Each row below holds a small network's activations on one input, seen along a few directions.
Each table varies a few parts of the input and shows all the possible inputs, shuffled.
Descriptions start from the smaller parts, as in this example, which fits no table here: line(4) and (point or (values(2) and ring(5)) or ring(11)).
Shared parts are said once, and a part with two or three values counts as separate values.

A family of inputs:
R1: [  3  -2  -4  13 -15  10 -13  -9 -24  -5  16  -7  -1 -17 -23  -7   1   6
  -3]
R2: [  0   2  -1  25  -7   3  -8  -6 -10   0  13 -17 -12 -11  -4  13   7   6
  -5]
R3: [ 13   2  -9  28 -15  12 -15 -16  -7  -1   8  -7  -5  -6  -4  12  -2   6
  -5]
R4: [ 11 -19  24 -20  36   3  10  22   9 -11  -9   0   8  13  -6 -39 -23 -15
  22]
R5: [  1  11 -11  21  -8   5 -11 -26 -10  -3   2 -10 -15  -9   8  11   4   9
   1]
R6: [ 11  -8  24 -24  41 -29  28   3  22 -15  -3  17  -7  13 -24 -21 -24 -17
  25]
R7: [ 10   2  -4  21  -9  13 -17  -2 -17  -3   3  -8  -6 -16 -21   8   8  13
  -8]
R8: [  5  19  25 -18  13  23  27  22  20   3  -3   4  15   4  10 -21   9 -18
  23]
R9: [-18 -29  -4 -23  -5 -13  -9  11 -21  10 -14  36  10  26  27  17  16   3
 -37]
R10: [-14 -25 -39 -10  -6 -56  18   1   3  20 -15  11  10  17  22 -25  10  18
 -17]
R11: [-12  45   6 -28  -6  35   7  24  40  11   2  -6  10  -8   8  21 -12 -16
 -11]
R12: [-11   3  -5  16 -18  -6 -16 -24  -6  -5  -1 -13  -7  -7   7  31   5   5
  15]
Q: Describe the family of inputs behind these rows.
A: values(2) or line(4) or line(6)
Q: Start at R6 and move only the line(4) part, one step at a time. The first step leads to R4. Which rows follow, in order?
A: R8, R11

A family of inputs:
R13: [ 10  37   4  41 -25  48 -27 -21  -9 -10  22 -33 -16 -35 -20  32   1   4
   7]
R14: [ -4   7 -30  35 -31  -7 -18 -28 -14   6   7 -18 -12 -16   3  23  14  22
 -12]
R15: [ 16  28  43 -23  34  34  23  23  37 -12   4  -8   5  -5 -20 -20 -24 -31
  36]
R16: [ -2  -6  22 -39  25   2  22  34  18   2 -10  20  16  18   6 -23  -6 -18
   3]
R17: [  2 -12 -16  37 -23   0 -30 -25 -34  -3   9 -11 -13 -12  -6  21  11  19
 -14]
R18: [ -4   4  14 -38  24 -10  29  23  33   3 -13  14  13  18  12 -18 -11 -17
  12]
R19: [ -2  -1 -28  36 -29  -8 -22 -30 -22   2   8 -18 -12 -16  -2  18  10  21
  -7]
R20: [ -4   0  17 -40  26  -2  25  27  24   3 -12  17  14  18  11 -22 -10 -18
   5]
R21: [  3  -8  11 -28  30 -23  30  15  24  -3 -10   9   8  15  -2 -36 -16 -12
  21]
R22: [ -4   4  10 -34  25 -18  33  18  34   3  -9  11  10  16   8 -24 -13 -15
  13]
R23: [ -9  11 -29  30 -34  -3 -18 -27 -12   8   9 -16 -10 -15   8  30  14  18
 -15]
R24: [  2  -7 -20  39 -25  -5 -24 -30 -30  -2   9 -12 -13 -14  -5  17  13  20
  -7]
R25: [-10  11 -25  26 -35   4 -22 -22 -13   8   5 -13  -7 -13  12  36  15  17
 -16]
R26: [ -9   7 -21  24 -33  13 -26 -18 -21   8   6  -9  -6 -13  11  32  16  16
 -23]
R27: [ -7   1 -16  25 -34  16 -29 -12 -28   7   7  -7  -3 -13   6  31  20  16
 -26]
R28: [  4 -16  24 -34  33  -8  20  24  10  -6  -9  22  10  18  -6 -27 -12 -16
   9]
R29: [  4 -12  23 -36  29   1  19  30  13  -2 -10  23  14  20   0 -26 -11 -18
   3]
R30: [  8 -14  19 -25  35 -19  27  15  15  -6  -9  14   7  17  -5 -37 -13 -14
  22]
R31: [  7 -19  22 -27  36 -14  21  20  12  -8  -9  16   7  19  -6 -33 -15 -15
  15]
R32: [ -1  -9 -14  30 -26   6 -32 -21 -36  -2   8  -5 -10 -13  -6  27  14  18
 -19]
R33: [  1   0   9 -29  29 -22  33  17  31   2 -11   8   8  15   3 -31 -13 -12
  17]
R34: [ -1  -5 -16  28 -31  15 -32 -15 -33   3   8  -3  -5 -11   0  28  15  16
 -26]
Q: Describe the family of inputs behind these rows.
A: values(2) and (point or ring(10))
Q: The inputs of R17 and R31 match in every part but the values(2) part. If R34 is changed in the same way as R17 into R31, which row does it become?
A: R29
Q: Change only the values(2) part in R28. List by row number the other rows that result.
A: R32

A family of inputs:
R35: [-16  -5 -14  -3 -10 -13  -3  -6  -4   8  -7   4   1   8  24  12   8   6
 -12]
R36: [ -9 -16 -19   2  -9 -30  -1  -5  -7   7  -4   6   0   4   2   4   7  12
 -14]
R37: [  4  -6  36 -60  54 -13  47  42  43  -4 -17  24  19  29   0 -49 -24 -31
  26]
R38: [ -9  13   2  -4 -13  24  -8  16   3   9  -1  -4   8  -4  12  19   9  -1
 -15]
R39: [ -5  22  -2  -3 -13  25  -8   0   5   2   6  -8   2 -11   0  10  -5  -3
  -5]
R40: [ 11   8   9  16  -3  11  -7 -12  -1 -11   6 -13  -5 -12 -16   5  -5  -2
  22]
R41: [  3 -22 -15  11  -5 -20  -1  -9 -20   2  -2   4   1   3   1 -18   9  12
  -3]
R42: [  7  -6  11  15   7   0  -6 -11 -17 -13  10  -6 -12 -10 -20  -3  -1   1
  11]
R43: [ -7   9  -6  -7 -15   9  -3   2   1  10  -3  14   5   5  16  20  11   1
 -21]
R44: [ 11 -20  -4  17   8 -11 -11 -12 -15  -9   0  -2 -10   2 -11  -7  -8   7
   1]
R45: [  8  24   3  15  -2  18   1  -4  11  -2  10 -18  -8 -15  -7   6  -2  -1
   8]
Q: Describe the family of inputs behind these rows.
A: point or ring(10)

A family of inputs:
R46: [ 20  -8  33  -8  35  11  11  13   4 -18   2   0   0   2 -25 -32 -19 -17
  28]
R47: [ -6  23  -2  16 -31  41 -27  -5 -13   5   8  -8  -2 -15   8  41  14   4
 -19]
R48: [  4  24  15 -20  16  13  24  19  34   1   0  -6   9  -2  -3 -19 -12 -16
  19]
R49: [  1 -47  -8   0  10 -40   0  -3 -30  -3  -8  20   1  17  -3 -24   6  11
  -7]
R50: [ 16  -7   0  38 -10  14 -26 -21 -31 -14  15 -16 -15 -19 -28   7   0  11
   3]
R51: [  2  15 -11  32 -18   5 -17 -29  -7  -6  12 -22 -17 -20 -10  24   0   9
   7]
R52: [ -2  23  29 -34  14  35  12  31  25   1  -2  10  12   4   2   3  -8 -23
   0]
R53: [-13 -16 -28 -10  -7 -36  11   2   1  16 -12  12   8  15  23 -12  10  12
 -18]
R54: [-10 -26 -20  -5   3 -49   9 -11  -3   6 -12  15  -1  18  15  -5   5  10
  -6]
R55: [-20 -19 -14 -23 -10 -14  -4  15  -8  16 -15  25  13  21  29  11  13   5
 -35]
R56: [  7  15  22 -15  26   1  21   6  30 -10  -2  -5  -1   2  -9 -13 -19 -18
  31]
R57: [ -1  24 -16  29 -28  18 -13 -15  -3   5  12 -25  -7 -23  -1  19  10  11
  -3]
Q: Describe the family of inputs behind these rows.
A: values(3) and line(4)
Q: The inputs of R55 and R52 match in every part but the values(3) part. If R53 is changed in the same way as R55 into R52, which row does it become?
A: R48
Q: Change only the values(3) part in R50. List by row number the other rows that result.
A: R46, R49

A family of inputs:
R58: [ 17  42 -19  50 -36  47 -19 -22  -9   4  21 -44  -9 -45 -17   3  11  14
   8]
R59: [  3 -10  20  -9  30 -37  24 -18   0 -11  -5  23 -14  14  -2  -4   5  -6
  22]
R60: [ -4  15  -7  -8   6 -31  44   4  30  13  -3   4   3   7  15 -17  20  -1
  13]
R61: [-14  37  11 -38  -4  17  21  32  32  13   4   4  13  -8  -3  16   2 -13
 -14]
R62: [ 24  13  11  56 -18  38 -36 -31 -25 -23  22 -35 -21 -33 -36  29   1   7
  17]
R63: [ 19  20  -2  56 -27  48 -27 -20 -28  -8  31 -45 -13 -42 -28   2   7   9
   6]
R64: [ -2 -21  17  -8   7  12   6  20 -20  -1  -3   1  21   7  10 -39  11  -6
  15]
R65: [ 10 -25 -10  -6  22 -27  11  17   4  -2   4  -9   5   2 -24 -58 -26   5
   3]
R66: [  8  -4 -27 -11  11 -27  21  15  24   6  -7 -10  10   1 -14 -55 -22   8
   3]
R67: [-29  -3 -53  24 -49 -25 -24 -19 -20  29  -3  -5  -1  -6  31  39  34  34
 -47]
R68: [  3 -28  30  -9  17   2  -3   7 -20 -12 -12  11  12  14   2 -11   6 -11
  28]
R69: [ 19 -24  22   2  27 -27  22  -2 -11  -9  -2  23  -4  13 -18 -22  10  -3
  20]
R70: [  2  27  10 -32  -4  31  13  36  13  10   5  14  20 -12 -18 -15   2  -7
 -19]
R71: [ -6  -5 -14 -18  18 -46  19 -12  39  -4  -7  -3  -6  11  -3  -8 -37  -7
  15]
R72: [ 14 -16   8   2  17 -17  30  11 -11   3   8  12   6   6 -10 -49  15   1
   8]
R73: [  0  54 -17  48 -35  31 -14 -24  11   7  20 -50 -15 -43  -4  34  10  13
  15]
R74: [ -9   6 -26 -15  11 -41  28  10  44   8  -8 -18   3   3   1 -25 -21   1
   8]
R75: [ -2   9  12 -20  16  15   0   6  31   1 -12   6   0  21  30  21 -23 -20
  -1]
R76: [-11  27  20 -39   3  12  11  10  27   0   6  20   5   3  -8  33 -13 -25
  -8]
R77: [ -2 -20   2 -17  36 -45   8 -14  14 -15 -10   0 -15   9 -16 -12 -36  -4
  18]
R78: [ -9  12  33 -35  18  16   0  12   6 -15   3  27  -6   4 -23  29 -11 -23
  -5]
R79: [-16   0  12 -21   2 -10  10  -7  15  -1 -12   8   9  17  31  10  -1 -16
  28]
R80: [ -3  -1  -1 -15  -4  12  15  18   0   8 -12   0  25   6  21 -37  14  -2
  16]
R81: [ -8 -38 -41  32 -41  -8 -35 -12 -61  14  10   1   0  -5   8   8  30  31
 -53]
R82: [ -3 -44 -28  34 -34 -19 -43 -21 -60  -1  -1  13 -10   2   0  36  23  29
 -41]
R83: [  0   5   4 -10  13 -39  35 -17  25   1  -2  20  -5  16  11  -1   4 -10
  19]
R84: [-25 -12 -42  24 -46 -32 -32 -38 -25  14  -3  11 -11   5  26  56  16  28
 -40]
R85: [ 17 -20  29  -7  29  27 -15  21  -2 -11 -12  11   2  18   1  -2 -17 -15
  -1]
R86: [ 11   8   1 -13   9  35   3  31  16  10 -13  -1  17   8  21 -27  -8  -4
 -13]
R87: [  1  -7  26 -17  32  18 -11   6   8 -13 -14  11 -10  21  17  17 -22 -18
   2]
R88: [ -6  18   3 -18   9  21  10  27  36  14 -14 -10   9  11  35   4  -8 -10
  -7]
R89: [-20 -29 -29  25 -32 -29 -41 -36 -48  -4  -4  15 -21   6  14  53  17  28
 -38]
R90: [ 14 -33   4  -6  32 -35   4   3   4 -13  -6   1  -5   8 -32 -30 -31   0
  15]
R91: [-12 -15  27 -20  20  -8   0  -8  -9 -14 -14  11   0  15  19   7   1 -14
  31]
R92: [ 12 -12  17  -6  19  35  -7  34  -3   0  -3   1  12  10   9 -29 -12  -9
 -13]
R93: [ 13   4  -9  -4   7 -16  39   8   9  11  -2  12  10   5   0 -47  19   4
   7]
R94: [  7  -2  37 -25  15  24  -4  27  -4 -12   7  27   5   1 -39  10  -6 -18
  -7]
R95: [  3  45  -6  46 -30  25 -23 -45   7  -8  22 -36 -23 -31  -9  51  -7   5
  20]
R96: [-20   9   2 -19  -5  -3  20  14  21  11 -13  -8  16   8  35  -7  15  -7
  22]
R97: [  8  28   8  47 -16  29 -32 -44 -14 -26  20 -32 -33 -30 -22  47  -5   7
  21]
R98: [-11 -16 -57  26 -49  -9 -28 -16 -41  25   0   1   6  -8  18  10  35  37
 -52]
R99: [  3   6  25 -25   5  32   4  40  -5   0  16  17  15  -8 -30 -17  -2 -12
 -19]
Q: The inputs of R70 and R99 match in every part but one. If R58 is changed in the same way as R70 into R99, which row does it become?
A: R63
Q: The inputs of R83 and R60 match in every part but one. If R79 is changed in the same way as R83 into R60, which row does it become?
A: R96
Q: Describe the family of inputs behind these rows.
A: ring(6) and (values(2) or line(5))
Q: Which other rows agree with R68 in the ring(6) part? List them by row number.
A: R62, R69, R82, R85, R90, R94
Q: Change only the values(2) part in R98. List by row number the other rows that result.
A: R58
Q: Change only the values(2) part in R95. List by row number the other rows that result.
A: R84
Q: Change only the line(5) part in R72. List by row number the other rows that result.
A: R64, R65, R92, R99

A family of inputs:
R100: [ -2  39   0  11 -18  36  -7  -3  16   4   9 -23  -2 -19   4  23   1  -3
   3]
R101: [ 11 -14  13 -16  29 -13  19  16  10  -7  -3   4   5   7 -18 -40 -16  -8
  16]
R102: [ -3   9   9 -35  15   5  23  31  26   9  -7  14  16  11   7 -19  -5 -14
  -5]
R103: [ 16   4  32   0  23  18   4   2   4 -19   6  -6  -5  -4 -22 -11 -14 -16
  31]
R104: [ 14  21   4  31  -5  17  -6 -20   0 -11  15 -27 -14 -24 -22   3  -4   2
  24]
R105: [  1 -33 -19  22  -8 -27 -11 -17 -32   1  -4   3  -4   6   6  -9  14  19
  -7]
R106: [  7  -9 -11  31 -13  -3 -23 -22 -26  -7  12  -9 -15 -14 -21  14   1  15
 -10]
R107: [-18 -10 -10 -28   2 -29  14   9  13  12 -15  21   9  21  25   3   4  -1
 -14]
R108: [-10  11 -16   9 -29  15 -23  -5 -11   8   6  -3  -2 -11   4  34   9  10
 -28]
R109: [  1  24  28 -19  11  37   5  18  20  -3  -1   1   6   0   5   9  -7 -20
   9]
R110: [-17 -12 -22   0 -24  -9  -8  -1 -17  16  -8  11   9   9  30  11  24  13
 -26]
R111: [ -1 -30  -7  -7  17 -46  11  -9  -2  -4 -10  14  -4  18   1 -18  -7   4
   6]
Q: Describe the family of inputs behind these rows.
A: values(2) and ring(6)
Q: The inputs of R101 and R102 match in every part but the values(2) part. If R106 is changed in the same way as R101 into R102, which row does it become?
A: R108
Q: Change only the values(2) part in R105. List by row number the other rows that result.
A: R110

A family of inputs:
R112: [ -1   9   0  -7   6 -13  19   0  19   3  -4  -3   3   2   6  -9   1  -4
  17]
R113: [  5  -8   3  -4  10 -11   9   0   4  -5   2  -1   2   1 -12 -21 -10  -4
  14]
R114: [ -8   3   7 -20   5   6   6  21   8   5  -4   6   9   4   5  -2   1  -6
  -7]
R115: [ 10 -11   9  -5  17  -8   4   3  -2  -9  -4   7  -2   4 -15 -13  -7  -2
   9]
R116: [  1  -1  10 -18   7  15   4  16  -1   2  -4  14  10   8   5 -10   1  -7
  -7]
R117: [  5 -12  14  -9  10   8   0  15  -1  -2  -4  10   8  10   0  -7  -3  -8
  -1]
R118: [ -6  10  -3 -15   5  -6  11   2  22   3  -7  -2   3   5  11  -2  -8  -5
   8]
R119: [  3 -14  18  -9  17  -1   2   5  -8  -9  -1  10  -1   8  -6  -9  -5  -8
   6]
R120: [  4  28 -14  55 -44  41 -42 -33 -27  -4  23 -34 -19 -38 -13  48  13  17
  -9]
R121: [  5   1   0   0  15 -13  15   0  14  -1   0  -6  -4   2  -2 -17  -8  -2
  11]
R122: [ -5  10   3 -17   4  -2  13   9  19   6  -2   9   5   7   7   3  -4  -8
  -4]
R123: [-12 -15 -48  49 -52 -15 -41 -39 -47  11   7  -9 -14 -13  12  40  29  37
 -37]
Q: Describe the family of inputs behind these rows.
A: values(2) or ring(10)
Q: List by row number the other inputs of the same sort as R118.
A: R112, R113, R114, R115, R116, R117, R119, R121, R122
